These are the activations of a small neural network, seen along a few directions. Each row is one input.
Each table varies a few parts of the input and shows all the possible inputs, shuffled.
A made-up example of a description, with smaller parts first: ring(8) and (point or ring(11) or (values(3) and line(4))).
Shared parts are said once, and a part with two or three values counts as separate values.

Other details of the inputs vary at random and push rows far along two fixed directions, the same in every table; ignore that.

Table:
R1: [-21   6 -46  -5 -19 -42  -7 -38   9  -5 -66 -39  27  -2 -27 -28]
R2: [-24   1 -22  12 -36 -31   2 -29  -6   4 -21 -54  44  29  -6 -21]
R3: [ -9  -1 -26   6 -38 -20 -20 -18  19   6  -9  -8 -12  11  -1  -6]
R4: [ 15  10  62   0  67  28  34  42 -23  -1  33  24  15 -22   8  13]
R5: [ -9  -2 -34 -11 -10 -21  -5 -30   1  -5 -55 -26  14  -2 -23 -12]
R6: [ -7  17  43  -1  73  -4  45  22 -29   1  -8 -31  75 -13  -9  -8]
R7: [  9  -9 -25  -7 -25   5 -17 -16   8  -7 -21  22 -43  -7  -8   4]
R8: [-20  -1 -36  16 -53 -27  -7 -42   5  -7 -12 -36  17  33  11 -13]
R9: [-15  16  34   6  42 -25  45  12 -34  11 -23 -54  89   0 -25 -25]
R10: [-24  21 -21  25 -29 -40   6 -22  12   6  -7 -34  28  23  -8 -39]
R11: [  2   1  18   1  12  17  -5  25   4   1  37  20 -15  -4  14   8]
R12: [  4  -1 -17  13 -24  19  -6 -16  14   2  42  11 -25  36  15  -2]
R13: [-4 16 23  3 48  2 27 16 -7 -2 14 -7 38 -7  6 -8]
R14: [ -5  11  54  -1  51 -10  28  44 -29   7  -4 -21  52 -28 -12  -5]
R15: [  7   4  45 -11  52  -2  18  36 -17   1 -13   1  22 -40  -4  14]
R16: [ -2   4  24  -9  38  -6   8  20  -3   0 -11   0  17 -28   0  11]
R17: [ -7   1 -47   4 -52 -32 -24 -30  16   1 -45 -11 -22   3 -26 -26]
R18: [ 14  -9  46 -24  69  31  16  42 -22  11   5   3  24 -25  -5  28]
R19: [ -5  15  48   0  64  -5  47  23 -35   2  -8 -26  71 -14 -11  -7]
R20: [ 16 -13  18  -6   1  21  -5  17  -4   8  13  19 -21  -5   4  22]
R21: [  5  11 -10  22 -32   2  -8 -12  20  -7  37  26 -40  16  23  -7]
R22: [ 31 -15  12  -7  -5  45 -26  26  18   3  53  64 -80  -8  23  35]
R23: [ 27  -9  18   2  -6  48 -20  25  15 -12  74  72 -81  -5  43  34]
R24: [  8  13  16   8  22  21   5  17  13  -6  47  37 -25  -3  22   5]
R25: [ 27  -9  -3 -22  22  47 -27  20  23 -11  29  76 -86 -27  11  30]
R26: [  5 -12 -11   6 -38  14 -12 -15   3  -8  29  16 -28  23  26  15]
R27: [  4 -13 -10   6 -40  15 -13 -10   1   1  31   8 -23  28  17  10]
R28: [  5 -11   8  -9   3   3   4  -1 -10   0 -12  -5   8  -4   3  18]
R29: [  5  -2  43 -21  74  16  19  43 -17  11  -3  -5  39 -31  -9  17]
R30: [ 20  -7  13  -1   4  49 -21  24  20 -12  74  70 -73  -4  43  33]
R31: [-13   3 -52   1 -44 -31 -27 -33  22   0 -42 -11 -18   6 -24 -26]
R32: [ -5 -10 -50  -4 -51 -17 -19 -38   6   2 -44 -16 -10  16 -25 -15]
R33: [-11  -5 -30  13 -62 -33 -12 -40   7  -2 -32 -25  -1  18   1  -6]
R34: [-16  -2 -25  22 -69 -29 -10 -32   1   2  -6 -30   6  33   2 -19]
R35: [-12  -1 -21   0 -14 -21  -5 -21   9  -2 -23 -22  16   4   3  -2]
R36: [-13   2 -35  -9  -8 -24 -10 -21   6   2 -50 -26  18  -2 -31 -23]
R37: [ -1  -9 -44 -10 -29  -1 -22 -28  11   1 -30  -5 -18  11 -20  -7]
R38: [-15   0 -27  12 -36 -13 -10 -25  13  -8   8 -12   1  21  19  -7]
R39: [-20  10  24  10   8 -38  28   0 -29  -2 -35 -50  71  -7 -11 -17]
R40: [ -1 -14 -24   2 -46  -7 -14 -24   3   8 -11 -14  -6  22  -1   4]
R41: [  7   9  -7  20 -31   6  -9  -3  18   3  43  23 -39  21  14 -11]
R42: [ -8   6  45 -10  67   3  29  40 -26   6   2 -25  64 -21  -7  -1]
R43: [ 12   6  37 -24  72   5  17  40 -18  -3 -32  14  10 -57 -25   5]
R44: [  1  -8 -34  -2 -40  -9 -20 -21   6   2 -34   1 -25   4 -22 -11]
R45: [  7   5  11   4  23  26   6  16   8   3  48  20 -10  11  13   1]
R46: [ -2  13  43   9  38  -1  33  24 -24   9   8 -15  42  -5 -11 -12]
R47: [ 31 -23   4 -17   6  59 -22  11  15  -6  51  61 -72   1  35  50]
R48: [  9 -13 -31 -13 -24  10 -17 -21   7  -8 -19  19 -38   0  -6   9]
Description of these inputs: values(2) and line(4) and ring(6).
- The inputs of R23 and R26 match in every part but the ring(6) part. If R41 is changed in the same way as R23 into R26, which row does it become? => R9
- The inputs of R47 and R15 match in every part but the ring(6) part. If R6 is changed in the same way as R47 into R15, which row does it become? => R21
- Which other rows does R14 become when the ring(6) part takes its other values? List them by row number. => R2, R11, R27, R34, R42
- Which other rows does R9 become when the values(2) part takes its other values? List them by row number. => R19
- Which other rows does R48 become when the values(2) part takes its other values? List them by row number. => R32

Table:
R49: [-46  32 -49   9   2 -70   5 -39  17 -16 -66 -60  65  -3 -25 -61]
R50: [  1  -7 -21  -1 -50 -12 -44  -7  22 -19  -2  35 -68 -21  24  18]
R51: [ 20 -17  51 -22  39  20  19  44 -40   5 -29  18   9 -41 -28  21]
R52: [ 17  14  20 -19  82  35  16  42  -6  11   7  17   5 -25 -36 -21]
R53: [-31  19 -15  16 -40 -92  -3 -18   0  13 -96 -60  47 -21 -42 -38]
R54: [-34  19 -49   8  -2 -51  19 -58  -2  -3 -75 -75  72  22 -39 -48]
R55: [ 15 -24 -16  -4 -56  12 -29 -26   8  -9  -8  24 -64   2  13  31]
R56: [  2  15 -45   8 -14   7 -28 -17  52   1  17  39 -58  11  -5 -26]
R57: [ 17 -51  42 -46  48  42   2  35 -42  12 -19 -11  28 -24  -2  62]
R58: [ -1  23  67  15  55  -4  28  54  -7  13  43  15  19 -25   5  -5]
R59: [  6 -32 -19   9 -55  40 -20 -23   2   9  56  -7  -9  63  41  36]
R60: [-11  20  61  11  56   0  27  50 -11 -10  42  10  26 -33  29   5]
R61: [ 10   6  65   7  43  20  36  41 -41   8  35   7  35  -1  -3   0]
R62: [ 11  -4 -51  -2 -25  37 -18 -30  20  -2  19  40 -55  32 -11 -14]
R63: [ 12 -15 -24  -5 -52  -7 -29 -27  17 -14 -10  22 -50 -10  32  31]
R64: [  7 -21   9 -50  85  55  15  19 -19  11   5 -10  42   6 -15  32]
R65: [ 21 -15 -19  -1 -61   6 -33   4  11   6  -3  29 -74  -2 -10   6]
R66: [ -2   2 -12  26 -49   2  -4 -22  23 -13  52  16 -29  28  60  12]
R67: [-34  20  -3  36 -40 -66  29 -42 -20  -1 -37 -85  83  36  -3 -37]
R68: [ 14  13  66   8  46  13  30  56 -26  14  45   3  21 -12  -8  -9]
R69: [  6   1 -58  -3 -10  15 -18 -37  42 -18  22  34 -47  19  25   6]
- The inputs of R69 and R63 match in every part but one. If R52 is changed in the same way as R69 into R63, which row does it become? => R65
- What is each input in this table made of? => values(3) and (point or ring(6))
- Which other rows does R67 become when the ring(6) part takes its other values? List them by row number. => R58, R60, R61, R66, R68
